A small network was shown many inputs. Here are its activations along a few directions, one row for each input.
In each table, some parts of the input vary, and every possible input appears once, in random order.
Descriptions start from the smaller parts, as in this example, which fits no table here: one of 8 places around a ring, together with either a single point or one of 11 places around a ring or (one of 3 separate values, together with one of 4 places along a line).
Shared parts are said once, and a part with two or three values counts as separate values.
(in the rows, 128 means zero)

Other details of the inputs shift rows strongly along three fixed directions, in all tables alike. That doesn't count.

A family of inputs:
r1: [147  21 208 147 132 103 122 120 102 130 156  42 136]
r2: [168 136 139  87 176 125 126 120 135 125  11 172 160]
r3: [140  18 212 132 105 134 145 128  55 132 162  57 183]
r4: [156 117 182  79 136  99  92 125 187 175 100  44 152]
r5: [171 123 174 103 123  88  88 139 174 164 136  68 195]
r6: [ 79 131  92 162 102 165 185 147  78 110 177 163 109]
r7: [ 93 154  90 159 154 154 147 121 121 142 110 142 128]
r8: [ 92 169 114 162  78 184 140  94 122 108 218 134  42]
r9: [147 109 130 159 170 115 119 121 118  97  94 166 123]
r10: [ 95 110 154 162  71 137 162 147  85 118 200  99 122]
r11: [125 112  92 128 153 115 154 121  97 110  86 184 128]
r12: [ 70 159 106 175  81 158 158 142 104  68 191 162  48]
r13: [135 225  85  89 109 132  98 139 187 127  97 168 111]
r14: [ 88 131 103 149 167 173 129 111 103 117  89 174  97]
r15: [123 210 122 100  94 131  63 140 207 149 153 105 102]
r16: [151 231  82 137 111  85 147 157 191 112 118 157 132]
r17: [ 84 179  35 160 129 171 162 125  93 118 121 191 113]
r18: [171 135 108 105 197 112 105 130 143 125  49 204 158]
r19: [ 66  44 104 171 143 186 138  96  47 131 159 116  90]
r20: [ 87   8 207 146  88 181 141 121  26  96 193  93 113]
r21: [164 125  84 100 203  99 119 124 148 142  50 186 160]
r22: [ 98 192  77 139  97 114 153 144 158  96 159 146  70]
r23: [175 125 178 136  94 124 136 100 143 156 182  54 144]
r24: [135 143  80 139 145 146 151  76 122 127 134 152  91]
r25: [184 127 211  81  97  81  94 151 164 130 114  93 158]
r26: [180 147  91 158 198  82 133 127 146 122  54 176 176]
r27: [123  16 146 128 186 158 174  95  33 124  48 134 146]
r28: [167 134  77  88 181 113 123 110 135 140  24 174 161]
r29: [121  87 170 103 110 115  93 128 142 148 177  54 134]
r30: [165 117 178  95 123  70  85 139 181 158 132  68 154]
r31: [108 137 110 154 140 133 115 127 120 109 128 181 103]
r32: [120 203 128  95  94 116  69 148 210 133 165 119 110]
r33: [178 127 184 119 119  71  97 146 173 163 133  72 188]
r34: [141 110 178 125 104 114 118 154 144 159 183  62 157]
r35: [138  99 115 138 178 144 175 114  77 130  41 163 173]
r36: [ 51 159  63 187 102 184 139 125 105 135 198 132  86]
r37: [146  38 161 125 167 151 152 124  42  99  82 177 150]
r38: [ 80 187 108  95  58 129 121 150 170 125 205  95  83]
r39: [129 200 115  72  80 101 123 164 203 140 160 111 108]
Each input here is: one of 3 separate values, together with either a single point or (one of 2 separate values, together with one of 6 places along a line).
The inputs of r26 and r1 match in every part but the choice among 3 separate values. If r17 is changed in the same way as r26 into r1, which row does it become?
> r28
Which other rows does r20 become when the choice among 2 separate values takes its other values? List them by row number.
> r32
Which other rows does r16 become when the choice among 3 separate values takes its other values? List them by row number.
> r12, r22
Which other rows does r30 become when the place on the line of 6 takes its other values? List them by row number.
> r1, r4, r19, r21, r29
A walk changes only the place on the line of 6. It starts at r26 and steps to r33. List the rest of the walk in order.
> r34, r5, r36, r7
Which other rows does r24 become when the choice among 3 separate values takes its other values? List them by row number.
> r8, r23

A family of inputs:
r40: [156 225 100 115 113  81 107 154 221 142 136 127 137]
r41: [153  49 203 128 126 115 123 132  94 116 128 100 146]
r42: [158  71 186 133 125 127 140 123  98 147 130  76 175]
r43: [105 127 106 162 124 138 144 132 104 105 151 152 106]
r44: [ 62  75 111 154 124 190 165 105  47 101 152 148  69]
r45: [112 180  72 149 148 132 119 113 158 132 129 160 103]
r46: [132  96 112 138 161 122 157 132  83 101  87 181 146]
r47: [ 68  76 109 186 136 183 144 100  54 104 169 145  75]
r48: [151  62 170 136 136 106 146 134  93 127 124  97 172]
r49: [145 154 185  91  89 107  75 138 196 142 160  69 109]
r50: [190 110 196  86 123 100 111 136 149 144  90  92 184]
r51: [133  52 182 128 125 121 146 139  75 109 129 114 144]
r52: [128 116  73 135 183 142 154  99  98 127  67 176 133]
r53: [ 76 162 119 156  67 163 151 139 121 126 209 103  92]
r54: [ 99 173 111 144  80 140 134 136 142 118 189 124  89]
r55: [142 155  76 108 185 119 107 120 153 149  55 171 160]
r56: [ 89 131 141 153  80 144 135 145 120 107 201 113  83]
r57: [158  58 196 131 139 119 103 109 118 148 136  63 152]
r58: [155 203 115  99 111 101 110 141 194 128 118 147 128]
r59: [139 121  81 160 181 121 149 119 100 110  82 194 145]
r60: [ 94 161 123 146  75 119 146 156 145 129 204  93 110]
r61: [125 130  76 120 186 137 116 115 118 135  58 182 145]
r62: [136 145  97  92 174 126  99 126 146 134  54 179 143]
r63: [ 99 108 112 122 147 156 116 123 106 131 114 146 120]
r64: [116 137 165 127  71 140 132 141 132 134 183  77 121]
r65: [213 196 119  88 156  65 102 134 213 155  66 136 188]
r66: [136  57 172 140 125 117 148 137  79 119 137 100 154]
r67: [135 190 146 118  67 109 112 148 192 144 195  74 116]
r68: [117 142  69 130 180 138 121 116 128 147  80 173 144]
r69: [123 210 109 107 107 118  89 134 206 132 147 129  91]
r70: [ 73 156  76 136 115 167 150 118 114 114 147 158  67]
r71: [126 114  75 131 181 145 151 100  94 120  63 182 127]
r72: [188  98 207  84 122 105 112 137 137 139  91  90 178]
r73: [167  60 213 110 115 117 119 126 106 126 131  85 152]
r74: [ 81 181  74 139 103 150 146 122 147 137 169 125  80]
Describe the family of inputs behind these rows.
> one of 5 places along a line, together with either one of 3 separate values or one of 4 places along a line
The inputs of r57 and r47 match in every part but the place on the line of 5. If r67 is changed in the same way as r57 into r47, which row does it become?
> r54
A walk changes only the place on the line of 4. It starts at r60 and steps to r40. List the rest of the walk in order.
> r65, r42
Which other rows agree with r62 in the place on the line of 5? List them by row number.
> r41, r44, r49, r51, r72, r73

A family of inputs:
r75: [ 97 101 119 147 115 155 130 121  97 131 155 109 115]
r76: [125 150 174  88  72 113  91 153 179 153 166  61 120]
r77: [129 213  79 130 117 120 144 152 152 108 120 186 117]
r78: [102  70 138 191 128 159 168 131  58 100 162 150 114]
r79: [160 104 150 114 143 110  94 123 143 138 101 109 153]
r80: [ 97 120 110 164 105 142 164 131  79 107 174 142 118]
r81: [ 95 185  82 135 105 153 132 123 152 132 167 129  87]
r82: [ 84 109 105 150 121 161 148 120  92 133 165 130  94]
r83: [179 110 135 134 164 104 146 131 103 126  77 152 184]
r84: [135  37 177 137 129 129 158 126  61 106 133 121 156]
r85: [131 139  88 128 171 119 113 123 132 129  77 181 132]
r86: [142  72 189 111 131 133 114 112 106 138 109  92 152]
r87: [124 196  78  98 150 123 122 137 174 129  93 172 114]
r88: [175 237 117  69 111  81  74 145 251 165 101  97 156]
r89: [116 153 112 141 107 121 158 136 128 105 131 138 105]
r90: [ 59 187 106 130  47 161 115 148 157 123 219  97  58]
r91: [168  57 146 121 170 126 128 104  95 144  82 116 167]
r92: [ 83 135 109 128 127 152 129 137 117 120 136 140 104]
r93: [ 66 160  83 164  84 159 169 140  87  88 191 171  77]
r94: [147 157 176 121  72  84 118 150 184 131 175  56 119]
r95: [156 105 162 133 125 122 147 145 115 121 114 131 155]
r96: [151 164  98 103 152 127 120 118 155 129  81 160 128]
r97: [105  82 155 126 110 152 134 126  94 132 160 101 103]
r98: [170  73 213 107 120 109  86 124 141 148 130  46 162]
r99: [110 153  84 132 161 135 127 126 138 122 114 170 107]
r100: [133 162  78 131 145 108 151 133 137 114 107 184 150]
r101: [167 168 104  97 162  95 100 128 182 145  77 158 140]
r102: [ 69 145  81 148 133 158 139 132 112 125 146 147 102]
r103: [171 132 193  92 100 102  84 131 189 154 155  46 138]
r104: [133  98 129 120 134 144 129 116 107 126 117 129 121]
r105: [184 205 101 115 152  79 116 148 183 123  76 179 160]
r106: [ 91 100  96 151 146 154 141 118  82 130 123 151 118]
r107: [129  63 154 131 145 152 127 111  78 122 104 118 140]
r108: [115 111 137 147 110 119 142 136 114 106 169 133 125]
r109: [105 104 113 155 155 158 140  96  90 117 127 160 103]
r110: [125 136 110 160 129 136 162 141 112 120 133 156 136]
r111: [146  31 181 129 176 124 114 118  84 133  91 105 167]
r112: [147 103 129 147 144 112 142 126  93 107 117 159 148]
r113: [155  59 153 117 182 124 132 114  97 145  81 115 170]
r114: [176 137  91 112 190 106 110 110 148 130  48 182 152]
r115: [155 109 222  99  93 105  80 129 172 157 160  33 147]
r116: [125 119 149 115 124 144 128 111 123 133 129 118 117]
r117: [ 93 159  94 164  98 132 168 133 120 111 164 130  94]
r118: [139 186  85 112 159 118 114 114 167 143  71 167 147]
r119: [ 97 167 172 114  46 140 112 133 179 158 232  34  89]
The inputs of r115 and r86 match in every part but one. If r85 is changed in the same way as r115 into r86, which row does it become?
> r76
The inputs of r108 and r100 match in every part but one. If r109 is changed in the same way as r108 into r100, which row does it become?
> r119
Describe the family of inputs behind these rows.
> one of 3 separate values, together with either a single point or one of 4 places along a line or (one of 2 separate values, together with one of 5 places along a line)
Which other rows does r75 become when the place on the line of 5 takes its other values? List them by row number.
> r88, r102, r106, r118
Which other rows does r91 become when the choice among 3 separate values takes its other values? List them by row number.
> r104, r114
Which other rows does r97 become when the place on the line of 5 takes its other values? List them by row number.
> r87, r96, r104, r116
Which other rows does r104 become when the choice among 2 separate values takes its other values? List them by row number.
> r90

A family of inputs:
r120: [116  70 112 157 168 138 143 116  69 109 114 169 133]
r121: [162 181  88 115 152  97 121 122 175 140  95 156 147]
r122: [167 158  97 110 159 106 134 128 149 141  69 158 168]
r123: [187  50 210 112 148  92 101 132 117 143  97  78 195]
r124: [160 126 136  78 171 108  78 123 169 159  61 122 161]
r125: [116 160 158 123  81 121 106 157 165 138 181  87 127]
r126: [ 98  96 141 127 121 163 115 106 114 154 155  79 108]
r127: [108 136 114 158 122 151 146 124 109 129 151 133 125]
r128: [133 208  98 120 115 111 116 135 189 115 131 155  92]
r129: [ 94 149  84 160 137 134 132 131 126 107 145 167  91]
r130: [135 127 195 101  61 123 120 151 148 135 184  58 123]
r131: [133  37 211 136  99 139 132 119  78 120 179  68 124]
r132: [ 86 110  95 184 134 158 159 108  84 112 164 143  87]
r133: [109 107  91 143 154 148 173 118  70  97  88 191 116]
r134: [178 131 152 108 151 110 118 127 139 129  72 147 168]
r135: [110 226  93 123  85 127 119 144 184 115 161 149  87]
r136: [171 127 127 104 155  95 141 126 142 144  70 125 175]
r137: [107  73 112 147 158 138 162 127  63 109 100 162 137]
r138: [128 162 146 130  82 120 117 137 166 145 182  74 123]
r139: [ 92 131 118 115 120 167 115 112 124 128 139 127  83]
r140: [ 98 125 113 139 116 141 141 144 106 118 149 141 119]
The inputs of r133 and r137 match in every part but one. If r139 is changed in the same way as r133 into r137, which row does it become?
> r124
Describe the family of inputs behind these rows.
> one of 3 separate values, together with either a single point or one of 6 places along a line
Which other rows agree with r121 in the choice among 3 separate values? List them by row number.
> r122, r126, r127, r132, r136, r138
Which other rows does r127 become when the choice among 3 separate values takes its other values? List them by row number.
> r125, r134
